A small network was shown many inputs. Here are its activations along a few directions, one row for each input.
Each table varies a few parts of the input and shows all the possible inputs, shuffled.
Descriptions start from the smaller parts, as in this example, which fits no table here: one of 3 separate values, together with either a single point or one of 11 places along a line or (one of 6 places along a line, together with one of 8 places around a ring).
Shared parts are said once, and a part with two or three values counts as separate values.

Table:
r1: [ 21  13  23 -14  24 -19  15  -1   6  10 -15   8  19  -9   8 -12   4  11
  23]
r2: [  7  20   4   0   5  -2  29 -23  -8   4 -16 -31   1   6  17 -22   7   3
  13]
r3: [-20   1 -31  -1 -17   7 -41  12  -8   6   5  17  -1  22 -40  13  -1 -11
  -3]
r4: [25  9  3 -3  6  8 34 -1 -1  7 13 -6  9 -1  7  1  9 27  8]
r5: [-11  -6 -13 -14  -7 -10 -56  21 -11  -3  -4  27  26   9 -17  16  -3 -29
   5]
r6: [ 22  12   2   0  21   2  33   9  -7   9  -6 -18  10  10 -10 -12   3  10
  13]
r7: [-14   4 -12 -15 -14  -9 -60  20  -2   2  -5  33   7   4 -26  15   6 -28
   0]
r8: [-16   1  -9 -10 -22  -6 -62  15  -7   4  -9  29  -4 -20 -23  28   5 -17
  -4]
r9: [-32 -15 -15   8 -27   5 -30  10 -22  -8  10  13  -2  -3 -35  26  -2   1
  -3]
r10: [ 12  12  -2  -4  -4   1  36 -22   0  -2   2 -23  -4  -2  30  -5  16   8
   5]
r11: [ 26   7  16 -15  15 -15  21   0  14   3   4  16  13 -17  23   5  12  16
  17]
r12: [  9  14  -5   1  13  -2  33 -13  -7  -1 -16 -34  -3   8  13 -20  11  -8
  10]
r13: [-40 -12 -32  15 -26   6 -34  -3 -42 -12  -6  14 -13   8  -2  16  18 -13
 -13]
r14: [ 19  17  10  -1  15   3  28  -3  -8  15  -5 -14  14   7  -6 -14   0  23
  14]
r15: [ 12  15  -8  -1  -1   9  39 -17   3 -11  -4 -22   0  -1  28  -5  13   3
   1]
r16: [-14 -11  -5  13 -20 -11 -57  27 -31  -9  -5  39   9  -6  -6  31  15 -15
  -1]
r17: [-35  -7 -42  -6 -13   7 -34 -10 -20  -6  -2   0   3  22 -10   0  -1 -29
  -3]
r18: [  7  16 -12   1   5  -2  37 -13   6  -5  -8 -30   8  -2  24 -10  13  -1
  -9]
r19: [-37   4 -40  -5 -21   8 -38 -11 -10  -2  -3   7 -15  17 -20  -1   6 -29
  -6]
r20: [-24 -62  68  26  10  23 -13 -34  63 -17  28 -26 -73   6  13 -28 -76 -10
 -86]
r21: [ -2 -67  71  47  10  23 -13 -14  64 -11  45 -13 -57   0 -12 -21 -86  -3
 -77]
r22: [ -5 -56  91  36  23  -3 -29  -8  76 -16  43   5 -58  -8  13  -8 -90 -17
 -71]
r23: [-21 -14 -22  24 -22   5 -36  20 -38  -8   3  23   1  15 -21  29  10   3
  -6]
r24: [ 21   9   6  -4  -1   2  33   6  -8  18   3  -8   6   4   3 -15  -1  28
  19]
r25: [ 15  12   1   6  21  11  35  10   4  12  -2 -15  17   8  -3  -5  11  10
   6]
r26: [ 20  14  -6   2  13   3  36   8   6   4   3 -14  22  -1   1  -2   4  18
  -6]
r27: [ 23   6  20 -17   8 -21  20   7   6  13  -6  14  10 -12  18 -12   3  17
  28]
r28: [ 24   9   4  -5   6  10  27   2  -4   8   8 -11   2   1   7 -11   3  33
  20]
r29: [ 12  12  -1  -5  -4   3  29 -18  -3  -2  -4 -29 -11   2  30 -17  10  12
  18]
r30: [  8  13   1  -3 -11  -4  35 -16  -8   8  -8 -24  -7   4  26 -22   6   8
  17]
r31: [-38  -1 -36  -2 -29   9 -39 -15 -15  -1  -7   2 -25  -6 -19  13   6 -19
 -10]
r32: [ 18   8  14  -6  30 -11  22  13  19   7 -12   7  22  -8  11  -3  15  -3
  16]
r33: [25 13 -3  0  8 15 38  3  2 -2  8 -5 12 -1  5  2  4 23  4]
r34: [ 26  10   9 -12  17  -7  24   4  17  -6  -2  17  17 -18  21   5   8  11
  14]
r35: [-26 -12   2  -2 -25 -11 -50  17 -16 -10   1  30   6 -24 -21  28   4 -16
   1]
r36: [ 25   6  16 -18  16 -13  14   3  11   3  -2  11   6 -15  22  -7   7  22
  30]
r37: [ 23  11   7 -10  22 -20  22  10  21   0  -6   9  27 -18  16   1   8   5
   4]
r38: [ 25   7  15 -12  30 -20  20  11   8   3 -16   4  14  -6   3 -10   8  -3
  22]
r39: [-50 -14 -24   2 -32   4 -27 -12 -26 -13   2   3 -17  -9 -17  12   7 -16
  -9]
r40: [-18  -9 -32  -1 -10   6 -37  13 -17   1   5  10  17  27 -31  14  -9 -12
   1]
r41: [  2  14  -6   6  12   7  36 -11   4   2 -14 -31   4   7  19 -14  18  -9
   4]
r42: [-21  -2 -27   2 -24   9 -42   7 -13   7   0  13 -11   0 -38  26  -1  -1
  -6]
The inputs of r8 and r31 match in every part but one. If r32 is changed in the same way as r8 into r31, which row does it become?
> r41
What do these inputs look like to the network?
> one of 3 separate values, together with either a single point or one of 5 places along a line or one of 8 places around a ring
Change only the choice among 3 separate values in r27. List by row number the other rows that result.
> r24, r30

Table:
r43: [ 6  7  4 -9  8 -7  6 -3 10  2 -5  0  2 -4  8 -6  3 -5  7]
r44: [ 5  1  7 -1  3 -4 11 -6  5 -5 -1 -4  1 -6 17 -3  1  0 -1]
r45: [ 8 -4 11  1  7  0  7  3  7  1  5  4  2 -4  2  1 -5 10 -2]
r46: [-43 -34  -4  17 -27   5 -72   5  -3 -15  14  27 -26  -1 -28  26 -24 -26
 -38]
r47: [  2   5 -10   2   5   3  16   0  -6  -1  -2  -8   8   6   2  -2   8   1
   4]
r48: [ 8  3  0 -1 -4  3  7  2 -6  5  4 -1 -1  2 -1 -2  1 14  9]
r49: [  1   5  -7  -2  -4   0  13  -4 -11   0  -3  -5   2  -2   6  -2  11   8
  11]
r50: [  4   4  -1  -1   8   3  15  -7   9   1  -1 -12  -2   5   4  -9  -1  -3
  -2]
r51: [ 8 10 -4 -7  4 -5  5  7 -2  4 -5  4 14 -4 -4  3  8  4 11]
r52: [ 5  8 -6 -3 -4  3 12  0 -8  4  0 -5  4 -3 -3  1  7 13  9]
r53: [ 7 -3 16  4  7 -3  9  2  7 -1  1 -1 -1 -6  7 -2 -4  4 -3]
r54: [ 6  0  1  1  9  6  9  2  4  4  3 -5  3  9 -7 -5 -6  6 -2]
r55: [ 9  3 -3  3  4  6  9  5 -1  4  4 -4  6 10 -5 -2 -2  7  2]
r56: [  5   7   2 -10   6  -9   4  -4   4   0  -7  -1   7  -2  12  -6   4  -6
   8]
r57: [ 8  2  5 -7 10 -4  0  5  5  6 -1  7  7  0 -3 -3 -3  4  7]
r58: [ 5  0  4 -3  1  2  7 -2 -1  5  3 -2 -3  1 -2 -5 -4 12  6]
r59: [ 4  8 -5 -6  4 -7  6  4 -5  0 -7  4 12 -2  5  1 12 -1 13]
r60: [ 4  1  9  0  1 -1  9 -3 -1  4 -2 -7 -5 -2  2 -8 -3  7  5]
r61: [  6   1   6   5   9   2  11   0   5   3  -1 -10   1   6  -3  -8  -5   0
  -2]
r62: [  4   9  -9   1   5   3  14  -4  -3   1  -6 -11   4   6   6  -5   9  -1
   2]
r63: [11  5  2 -5  4 -4  0  9  0  5  0  8 10  1 -2  1  2  5 11]
r64: [-46 -30  -9   8 -27   4 -84   8  -4 -12   8  29 -21   2 -35  24 -20 -35
 -29]
r65: [-48 -30  -9  13 -34   8 -73   0 -11  -9  12  21 -29   5 -32  20 -22 -24
 -30]
r66: [  3   5   2  -5  -1   0  13 -10   5   2  -2  -9  -8  -3   9  -9   1   3
   5]
r67: [-46 -31 -14  16 -27  11 -68   5  -5  -9  12  17 -21  12 -35  17 -24 -29
 -39]
r68: [ 6  5  2  0  3 -2 12 -3  0 -3 -4 -2  2 -7 15  1 10  3  1]
r69: [  3   4  -3  -1   5   2  13  -7   3  -1  -3 -13   3   6   8  -9   0  -4
  -1]
r70: [ 9  4  2  2  1  1 13  4  0 -1  2  1  8 -7  2  6  6 10  1]
r71: [ 6  1  9 -1  5 -2 13 -5 12 -3  1 -3 -4 -8 13 -3  0  1 -3]
r72: [11 -2  7  3  2  1  7  6  2  0  7  5  4 -2  4  4 -1 11  1]
r73: [  1   4   0  -5  -3  -2  11 -11  -2   0  -3 -10  -3  -1  12  -8   3   2
   7]
r74: [ 5  1  1  2  2 -2 14  1 -3 -5 -1  1  6 -6 11  4 10  5  3]
r75: [ 7  8 -9  2  4  6 15  4 -3  3  0 -9 10  5 -7  1  4  6  2]
r76: [ 2  9 -5 -4 -3  0 12 -8 -7  2 -7 -8 -3 -2 10 -4 11  5  9]
r77: [  6  11  -4  -8   5  -8   5   0  -1   2 -11   1   8  -2   9  -2  13  -4
  10]
r78: [ 8  3 11 -4  9 -8  2  4  6  4 -5  2  5 -2  1 -5 -2 -2  7]
What do these inputs look like to the network?
> one of 4 separate values, together with either a single point or one of 8 places around a ring
The inputs of r75 and r51 match in every part but the choice among 4 separate values. If r50 is changed in the same way as r75 into r51, which row does it become?
> r43
Change only the choice among 4 separate values in r73. List by row number the other rows that result.
> r44, r56, r69
Change only the place on the ring of 8 in r45. List by row number the other rows that result.
> r44, r53, r68, r70, r71, r72, r74
Change only the choice among 4 separate values in r68. List by row number the other rows that result.
> r62, r76, r77

Table:
r79: [ 47  33  10  -7  26  -1  77  -6   8  13 -12 -32  17  -3  32 -22  22  28
  26]
r80: [-14  -7   0   4  -6   6 -10 -15   2  -3   0 -10 -18   8   5 -10 -10 -10
 -13]
r81: [-10   7 -21  -5  -6   0 -16   5  -8   4  -5   2   9   7 -20   5   3 -11
   5]
r82: [ 44  28   9 -20  28  -9  65  -6  16   8  -6 -11  22 -11  35 -16  19  27
  30]
r83: [ -9  -4 -13   4 -14   7 -19  10 -20   4   4  14  -2   1 -22  15   4  11
   3]
r84: [  3 -10  11   6   6  -3 -16  14   9  -1   7  15   8   0  -5   9 -10  -4
 -11]
r85: [ -5   3 -18   5  -3   4 -11  12 -16  -1   0   8  12  10 -15  12   8  -2
   0]
r86: [ -9  -7   0   3   3  10  -3  -9   9  -1   4 -13 -10   9 -11  -7 -15  -7
 -15]
r87: [ -5 -12   0  14   2  12   4  -1   4  -5  10  -9  -8  11  -5  -2 -13  -1
 -17]
r88: [-20   1 -22  -3 -20   1 -18  -3 -16  -8  -5   7  -1  -7  -1  13  17 -12
   1]
r89: [-11 -11  12   2  -4 -10 -23   0   7 -11   0  15  -9 -16   6  11  -3 -13
  -9]
r90: [ -9 -15   6  13 -11  12  -3  -3   1   0  16  -4 -18   5 -11   0 -17   9
 -13]
r91: [ -4  -8  11  -3   8  -6 -19   9  15   3   0  14   0  -3 -12   1 -11 -11
  -7]
r92: [ -7  -9  12  -2   1 -10 -26   1   8  -2  -3  15 -10  -4   2   0  -6 -15
  -2]
r93: [-19 -10  -1   9 -12   3  -5 -15   1  -9   2  -9 -19  -3   8  -1  -6  -8
 -21]
r94: [-16   5 -21  -7 -15  -2 -22  -2 -14  -1  -7   4  -1   7  -4   4  10 -14
   7]
r95: [ 39  30   6 -14  25 -12  71  -3  -9  10 -16 -22  30  -3  30 -22  27  27
  43]
r96: [  2 -13  16   3  -7  -1 -24  12   4   0  13  18  -3  -7 -13  11 -18   6
  -7]
What do these inputs look like to the network?
> one of 3 separate values, together with either a single point or one of 5 places along a line
The inputs of r79 and r82 match in every part but the choice among 3 separate values. If r87 is changed in the same way as r79 into r82, which row does it become?
> r84
Change only the place on the line of 5 in r91. List by row number the other rows that result.
> r84, r89, r92, r96
Change only the choice among 3 separate values in r92. List by row number the other rows that result.
> r80, r94
